These are the activations of a small neural network, seen along a few directions. Each row is one input.
In each table, some parts of the input vary, and every possible input appears once, in random order.
A made-up example of a description, with smaller parts first: values(3) and (point or line(9) or (line(4) and ring(8))).
Shared parts are said once, and a part with two or three values counts as separate values.

Other details of the inputs shift rows strongly along two fixed directions, in all tables alike. That doesn't count.

A family of inputs:
row 1: [ 11  -1 -10 -15 -19  -2   0  -2  -6 -18   5   5  -4]
row 2: [ -3  -3  -9  -6   3  25 -16 -16  32  16  14  -9  -3]
row 3: [ -7   4 -17   0   1  33 -17   0  14  23  13  -6  -4]
row 4: [ -2  -1  11  12  18 -22  18   6  -7   4  -5   3  -1]
row 5: [ -3   1  15  10  20 -21  10   3   1  -7  -8 -10   5]
row 6: [ -3 -15 -11  18  47  24  -2  -5  12  22  -8  -2 -13]
row 7: [ -8  11  -5 -10 -22  -8  -5   9 -14  -7  10  -4   4]
row 8: [  5  -6  14   8  15  -5  18   1   0  -3 -24   2   7]
row 9: [  3   3   1 -18 -28   1   4   3   5  -6  -8   1   5]
row 10: [-17   4  -7  -3   2  17 -18  -7  20  29  23  -8  -2]
row 11: [ 12  -2  -1 -18 -23  -6   6  -5   5 -11   4   7  -2]
row 12: [ -5   8   7 -12 -24 -10   1   0  -8   0  12   4   8]
row 13: [ -3   0   2  14  22 -18  12  10 -18  -2  -4   1  -3]
row 14: [  0  -2  17  10  21 -19  11  -2  -4  -6  -6  -4   7]
row 15: [-12 -12   5  39  35  10 -24 -14  22  22 -11   3 -16]
row 16: [ -3   7  -4 -14 -19 -10  -9   4 -10 -15  11  -8   3]
row 17: [  5   1  15  15  13  -6  20   6  -3   3 -17   4   9]
row 18: [ -1  -4 -16  -5   7  32 -21 -17  16  10  17  -5  -4]
row 19: [  3   9   3 -11 -30   0   6   8   2   0  -1   2   7]
row 20: [  2  -5  12   8  22 -24  14   1  -3  -4  -4   0  -2]
row 21: [ -3   1  -3   6 -30  -8 -25  -1 -11 -17  -4  12 -10]
row 22: [ -5  -5 -16  -7   4  36 -19 -11  12  18   9  -2  -4]
row 23: [  6   4  -7 -14 -22   0  -4   1  -2 -21   1  -5   3]
row 24: [  2   1  -7 -15 -16 -12  -5   2 -14 -13  15   2  -4]
row 25: [ -6   3   8  16  21 -14   9   7 -19  -4  -6  -3   6]
row 26: [  2  -3   3  11  17  -3  12  10  -6 -10 -26  -6   2]
row 27: [  8  -2  10  13  14 -10  23   9  -2   5 -15   8   0]
row 28: [-10  -1 -13  -5  10  21 -26 -14   8  15  27  -8  -3]
row 29: [  9  -3  -2 -19 -26  -2   8   1   1  -3  -4  11  -2]
row 30: [ 10   1   4 -16 -24  -2   2  -8   4 -13   3   3   7]
row 31: [  4   2   7  17  17  -1  15  10 -14  -3 -16   1   7]
row 32: [  7   4  -8 -11 -24   2   4  10 -13  -4   4  10  -2]
Each input here is: values(2) and (point or (values(3) and ring(5))).
Question: The inputs of row 13 and row 4 match in every part but the values(2) part. If row 31 is changed in the same way as row 13 into row 4, which row does it become?
Answer: row 17
Question: Change only the ring(5) part in row 10. List by row number the other rows that result.
Answer: row 2, row 5, row 9, row 19

A family of inputs:
row 33: [  4  -1  -3 -14 -13   7  -2  -6   8   6   8   3   2]
row 34: [  4   3  -6 -21 -36  10  -6  -1   3  -1   9   5   1]
row 35: [ -8   1  -7   1   2   3 -13  -1   1  11  15  -3  -5]
row 36: [  1   3  16  15   6 -33  15  10 -25 -22 -16   4   6]
row 37: [ -3 -10  -8  18  41  25  -6 -10  20  21  -3  -4 -10]
row 38: [  3   4  -4 -25 -35   6  -3  -2   6  -1  13   4   2]
row 39: [ 11  -3  13  14  13 -21  25  11 -14 -21 -30   3   5]
row 40: [ -4   5  -5 -12 -25  -5 -17  -3  -5 -10  16  -1   0]
row 41: [ 11   3  16   5  -2 -27  29  11 -14 -20 -25   3   8]
row 42: [  2   4  14  16  18 -29  19  13 -22 -18 -14  -3   6]
row 43: [ 0 -6 -4  4 12 18 -4 -6 11 12 -3 -2 -5]
row 44: [  5   4  -7 -22 -36  11  -8   0   3  -2   6   6   2]
row 45: [-14  -4  -5  18  45  12  -7  -5   8  21   8 -11  -3]
row 46: [-7 -8 -4 18 38 25 -2 -9 23 28 -3 -5 -4]
row 47: [ -6   5  -7 -16 -30  -3 -19  -3  -4  -4  18   2  -4]
Question: What do these inputs look like to the network?
Answer: line(6) or line(9)
Question: List by row number the other inputs of the same sort as row 36.
Answer: row 35, row 40, row 42, row 45, row 47

A family of inputs:
row 48: [ 0  1  0  0 -2  7  2 -2  6 11  5  3  1]
row 49: [ 3  0 -1 -4  2  7  2 -5  8  6  6  1  2]
row 50: [-2  0 -5 -3 -1  6 -1 -2  9  6 -1 -3 -1]
row 51: [ 1  0 -2 -3  0  4  3 -2 10  8  5  0 -2]
row 52: [ -1  -3   9   8   1 -14  -4  -5   1  -8  -6   3  -2]
row 53: [-2  2  3  2  5 -8  4  0 -5 -7 -3 -4  5]
row 54: [  0  -5   3   3  -3   3 -10 -10  12   2  -2   4  -4]
row 55: [-3  1 -2  0 -2  9 -2 -2  5  8 -1  0  2]
row 56: [ 1  2  2  4  4 -8  1  7 -3 -7 -4 -4  0]
row 57: [-1 -1  6 -1  6 -8  5  1 -6 -5 -1 -2  4]
row 58: [  2   1   5   2   6 -10   8   0  -4  -5   3   0   4]
row 59: [  2   2   4   3   6  -5   0   3  -6 -10  -2  -4   4]
row 60: [ 1 -2  0 -8  0  8 -1 -5  5  4  4 -1  2]
row 61: [  5   9  -5 -28 -58  -3  -2   5 -13 -19   7  12   4]
row 62: [ 4 -4 -5 -3  3  9 -3 -5  2  3  2  3 -2]
row 63: [ 0  0 -3 -4  1  9 -2 -6  6  3  0 -3  3]
row 64: [ 2 -1 -4 -1 -1  8 -4  1  8  4  0 -4 -2]
row 65: [ 1  1 -1  2 -2 11 -5  1  4  6  0 -1  1]
row 66: [ -3   2   1   2   3 -10   4   4  -3  -5  -5  -4   1]
row 67: [  3  -2   0   1   5  -7   2   1 -10  -8  -1   2   0]
row 68: [  0   0   0   4   5  -5   3   0  -8 -10  -3  -2   1]
row 69: [ -4   3  -2   3   0   6 -10   1   0   5   5  -2   0]
row 70: [ -1   3   6   6   3 -10   7   4  -6   0   1   2   3]
row 71: [  0   0   1   6   4  -7   2   4 -11  -2  -3   4  -1]
row 72: [  0   2   4   3   4 -12   8   4  -1  -2   1  -1   0]
row 73: [ -2   0   5   0   4 -11   5   5  -3  -3  -2  -3   0]
row 74: [-4  4  4  6  2 -8  3  3 -7 -2 -5 -1  4]
row 75: [-1 -2 -7 -1  0  9 -2  0  7  2  0  1 -5]
row 76: [-6  1  1 -2 -2  3 -6 -1 -1  8  8  0  0]
row 77: [ 3 -4 -7 -4 -1  7 -3 -1  4  6  1  3 -6]
row 78: [ 3 -1 -2 -2  1 11 -5 -3  6  1  1 -3  2]
row 79: [ -2   2   1   8   2  -5   3   3 -10  -5  -4   1   0]
row 80: [-1  0 -1  5  3 -8  4  4 -6 -7 -4 -2 -3]
row 81: [  1  -2  -1   3   5 -10   3   5  -7  -5  -3   2  -4]
row 82: [-2 -1  1 -2 -1  8 -1 -1  4 10  1  1  1]
row 83: [ 2 -2 -5  0 -2  9 -4 -1  0  8  1  5 -3]
row 84: [-1 -2 -1 -7 -2  5  0 -1  8  7  2 -1 -2]
row 85: [ 2 -2 -5 -1  1 11 -2 -6  4  1  1 -1 -2]
Question: What do these inputs look like to the network?
Answer: values(2) and (point or (values(3) and line(6)))
Question: The inputs of row 73 and row 84 match in every part but the values(2) part. If row 71 is changed in the same way as row 73 into row 84, which row does it become?
Answer: row 83
Question: Change only the values(2) part in row 48. List by row number the other rows that result.
Answer: row 70
Question: Start at row 81 and move only the line(6) part, one step at a time. The first step leads to row 80. Which rows follow, in order?
Answer: row 56, row 66, row 73, row 72
Question: Start at row 51 and move only the line(6) part, one step at a time. The first step leads to row 84. Which rows follow, in order?
Answer: row 50, row 64, row 75, row 77

A family of inputs:
row 86: [ -6  -4   2  22  18  -2  14  16 -10 -11 -25  -4  -4]
row 87: [-17  16   3 -11 -24 -35 -18  10 -30 -14  33  -6   7]
row 88: [ -5 -10   0   2  20  22 -12 -12  38  41  22  -4 -10]
row 89: [  2   3   7  10  -7 -20   1   2   0 -17 -22  -1  -4]
row 90: [-11   0 -11  11  13  40 -31 -26  38  36  21  -1  -9]
row 91: [ -4  -6  -5   9  37  45 -22 -14  27  25  17 -10  -6]
row 92: [ 11   8  -1  -9 -35   4   1   9 -15  -9   2   6  10]
row 93: [  8 -10   7  27  49 -22  20   5 -15 -22 -30   3  -2]
row 94: [  6   7 -10 -18 -33  -9  -4   5  -9 -28  -5  -4   3]
row 95: [ -1  -8  30  26  39 -26  28   1  -2  -3 -36  -2   8]
row 96: [ -2  -7  21  23  43 -13  34  15 -16   0 -35  -2  10]
row 97: [  4  -5   0   2 -13 -13  -6  -9  -4 -10  -5  12 -10]
row 98: [  8   9 -20 -34 -60   5 -17   4 -19 -12  16  19  -6]
row 99: [ 10   8  -8 -46 -57  -1   4   3   0 -11  29   3   6]
row 100: [ -9  -3 -24  -1  18  41 -10 -10  31  52  29  -5  -7]
row 101: [  6   2   8 -13  -8 -14  18   0 -13 -15 -11  -6  13]
Question: What do these inputs look like to the network?
Answer: point or (values(3) and line(5))
Question: Change only the values(3) part in row 94. List by row number the other rows that result.
Answer: row 86, row 89
Question: Change only the line(5) part in row 100. List by row number the other rows that result.
Answer: row 86, row 92, row 96, row 98

A family of inputs:
row 102: [-1 -2 -4 -1  1  3 -8 -3 -1  2  5  0 -4]
row 103: [-1 -2 -4 -3 -2  7  1  0  5  8  0  2 -3]
row 104: [-2  0 -3 -3 -3  8  0  0  6  7 -2 -1  0]
row 105: [-4  1 -2 -3  2  4 -6 -1  0  3  8 -4  1]
row 106: [ 0  1 -1 -4  0  3 -1 -3  8  3  6 -4  2]
row 107: [  3   2   8  10  13 -10  17  10  -5  -4 -14  -3   5]
row 108: [  1   1   6  14  14 -11   9   5 -11 -10 -14  -1   4]
row 109: [-5  3 -5 -1  0  5 -4  3 -1  5  6 -4 -1]
row 110: [ 2 -2 -5  0 -3  8 -4  1  4  4  0  3 -5]
row 111: [ 2 -2 -3  1 -2  9 -4 -3  3  3  1  4 -3]
row 112: [-2  0 -7  1  0  4 -6  1 -1  4  4  1 -5]
row 113: [  1  -1   7  12  15 -15   7   3  -7 -13 -13  -4   2]
row 114: [  3  -1   9  10  12  -8  16   4  -5  -6 -18   0   6]
row 115: [ 0 -2 -3 -2 -2  8  0 -4  4  6  1  4  0]
row 116: [ -3   0  -3  -1   1   4 -10  -2   0   1   4  -3  -1]
row 117: [-7  1  5  5 -5 -4 -9 -3  5 10  7  4 -4]
row 118: [ 14   8  10 -21 -49 -27  11  12 -24 -37 -12   8  10]
row 119: [ 0  0 -4  1 -3 10 -5  1  5  3 -2  0 -3]
row 120: [-3 -1 -2 -3  3  2 -5 -2 -1  4  9 -1 -2]
row 121: [ -1   2   8  12  15 -11  12   6 -12  -8 -10  -3   5]
row 122: [ 3 -4 -2 -2 -1  7 -6 -3  4  2  1  2 -4]
row 123: [-5  1 -2 -2  2  1 -6 -3  3  1  9 -5  0]
row 124: [ 1  1 -4 -3 -1  5  1  2  4  9  5  0 -2]
row 125: [ 0  3 -1 -2 -1  8  0 -1  4  6  5 -1  4]
row 126: [  2  -3   6  12  16 -17   8   2  -7 -12 -11  -1  -1]
row 127: [ 1 -1 -1 -4  1  2  0 -4  7  4  8 -1 -1]
row 128: [-2  0 -6  1  0  5 -6 -3 -2  3  5  2 -3]
row 129: [  0   0   5  13  14 -12   9   9 -10  -8 -15  -2   1]
row 130: [ 2 -1 -1 -5  1  4 -1 -2  4  7  7  0  0]
row 131: [-1 -1 -1 -4 -1  5 -2 -6  9  3  1 -2  0]
row 132: [-1 -2  0 -5 -1  7 -3 -4  6  5  0 -1  1]
row 133: [ 1 -4 -1 -5 -1  6 -1 -4  5  6  1  2 -1]
row 134: [ 1  1 -2 -2  0  6  1 -2  3  7  7  2  1]
row 135: [ 0  1  0 -5  0  6 -2 -1  5  6  5 -3  3]
row 136: [ 0 -3 -2 -4 -1  3 -1 -6  9  3  2  1 -2]
row 137: [ 1  0 -3  2 -3 10 -5 -3  4  2  0  1  0]
row 138: [  0   0   6  11  15 -14  13  10 -11  -5 -10  -1   0]
row 139: [  1  -1   8  10  17 -17  12   4  -8 -10  -7  -3   1]
row 140: [  5  11  -4 -32 -60 -13  -1   6 -21 -22  15  10   6]
row 141: [ 2 -3 -3 -1 -1  4 -5 -5  8  0  2  1 -5]
row 142: [ 1 -1 -2  0 -2  6 -6 -5  8 -1  1 -2 -2]
row 143: [ -8   3   5   5  -5  -3 -10  -3   6   9   5   1  -1]
Question: What do these inputs look like to the network?
Answer: values(2) and (point or (line(4) and ring(5)))
Question: The inputs of row 137 and row 111 match in every part but the values(2) part. If row 108 is changed in the same way as row 137 into row 111, which row does it become?
Answer: row 128
Question: Change only the line(4) part in row 139. List by row number the other rows that result.
Answer: row 120, row 138, row 140

A family of inputs:
row 144: [  9   2   6  -2 -13 -11  14   8  -9 -21 -22   4   5]
row 145: [ -2  -3   6  18  40 -13  16   6  -4  -1  -6  -8  -1]
row 146: [ -4 -10 -14   4  14  34 -13 -15  22  25   4   0 -10]
row 147: [  2  -3 -15 -16 -21  29 -16 -11  15  13  12   6  -7]
row 148: [  0   2 -16 -21 -31  27 -21  -8  15   7  14   1  -4]
row 149: [  3   8   2 -13 -44 -26  -3   7 -17 -25   2   9  -1]
row 150: [  1  -3  -9 -11  -4  28  -8 -13  20  26  15   3  -5]
row 151: [ -2   3   9  14  15 -18  16  14 -11  -3  -8  -2   1]
row 152: [  3   2   1  -2  -6 -15   4  10 -21 -16 -10   1   3]
row 153: [ -4  -5  10  16  41 -11  14   5  -7   0 -10  -8   2]
row 154: [ -1  -3 -11 -12  -4  28  -8 -11  21  25  15   2  -3]
row 155: [ 13  -1  10 -10 -14 -10  15   5  -2  -9  -6   8   6]
row 156: [ -8  -6  12  18  38 -12   4  -3   3   7  -6  -7   0]
row 157: [ 14  -2   6  -3 -12  -7  11   4  -6 -15 -15  10   2]
row 158: [ 12   1   8  -1 -12 -12  11  10  -7 -22 -20  -1   4]
row 159: [-13  -1  -5   7  14   9 -16  -8  18  25  19  -4  -8]
row 160: [ -8   3 -12  -1 -10  22 -22  -5   3  12  18   0  -5]
row 161: [-7 -1 13 26 35 -9  4 -2  3  9 -5 -5  3]
row 162: [  1   4   9  -2  -7 -28   9   4  -8 -14   1   0   2]
row 163: [ -4  -4   6   9  12 -13  -4  -3  -5  -8  -7  -2  -2]
row 164: [ -7   4 -14  -6   1  21 -16  -7   6  20  25  -5   1]
row 165: [ -6  -2  12  23  38 -10   5  -6   3   5  -3  -7   3]
row 166: [  0   3   5   1   8  -8   8   2 -10  -8   4  -4   6]
row 167: [ -3   0   8  17   9 -11  -4  -2  -5  -7  -6   1   0]
row 168: [-11   3  -7   4   9  22 -15  -5   9  24  21  -4  -2]
row 169: [  7   8   0 -31 -54 -23   1  10 -30 -38   2   7   5]
row 170: [ -5   2 -16 -11 -12  21 -23 -10   3   4  24  -2  -4]
row 171: [  3   0  -2  12  14 -14   8  10 -15 -11 -11  -1  -2]
row 172: [ 11   1   2 -15 -37 -12  12   6 -12 -25 -14   9   6]
row 173: [  9  -5  13  12  25  -5  20   3   4   3 -16   3   4]
row 174: [  8 -12   7  20  34   4   9  -1   9   4 -19   3  -4]
row 175: [ -4  -1   7   6  -1 -15  -5   2  -8  -8  -8   2  -1]
row 176: [  2  -4   9  17  34   1  14   2  12   8 -16  -9   4]
row 177: [  6   0   7  -5 -11 -11  22   6  -5 -10 -13   4   9]
row 178: [ -7   0 -14  -9 -15   9 -27 -12  12   7  23   0 -11]
row 179: [ -5   3 -17  -5  -6  21 -22  -7   1  10  19  -1  -2]
row 180: [ -2  -1   4  21  39 -13  16   9  -7   4  -9  -7   1]
row 181: [ -2  -2  -7  -5   6  27 -11  -7  25  23  11 -10  -2]
row 182: [ -4  -2   7  18  39 -11  14   8  -9   5 -13  -7   4]
row 183: [  8  11   5 -24 -60 -29  -3   3 -25 -39   5   9   8]
row 184: [ 15   0   2 -12 -29  -7   9   2  -9 -16 -11  11   1]
row 185: [  2  -1   9  10  19  -3  16   4   5   1 -16  -5   6]
row 186: [  8   4   1 -12 -29  -9  10   5  -9 -21 -15   8   4]
row 187: [  1  -2  11  18  34  -3  21   4   6   3 -22  -5   5]
row 188: [  3   3   5  -3  -5  -6  17   4  -1  -5 -12   2   7]
row 189: [-12  -2 -14  -3  -2  26 -26  -6   8  20  17  -1  -9]
row 190: [-13   0  -7  -2   6  20 -16  -3   9  26  18  -4  -4]
row 191: [  1   1 -16 -21 -31  26 -22  -8  17   7  14  -1  -3]
row 192: [  3  -7  11  17  33  -4  24   1   3   7 -21  -1   3]
row 193: [  9  10  -4 -28 -55 -25   3  11 -27 -39   6   7   2]
row 194: [ -7   4 -19 -14 -28  18 -25  -1   4  10  25   3 -11]
row 195: [-14   0  -5  -6  -3  12 -22 -10  14  23  22  -2  -4]
Question: The inputs of row 186 and row 188 match in every part but one. If row 146 is changed in the same way as row 186 into row 188, which row does it become?
Answer: row 192
Question: The inputs of row 171 and row 180 match in every part but one. If row 189 is changed in the same way as row 171 into row 180, which row does it become?
Answer: row 190
Question: What do these inputs look like to the network?
Answer: values(2) and (line(11) or (values(3) and ring(5)))
Question: Change only the values(3) part in row 166. List by row number the other rows that result.
Answer: row 145, row 153
Question: Change only the values(3) part in row 175. List by row number the other rows that result.
Answer: row 149, row 167
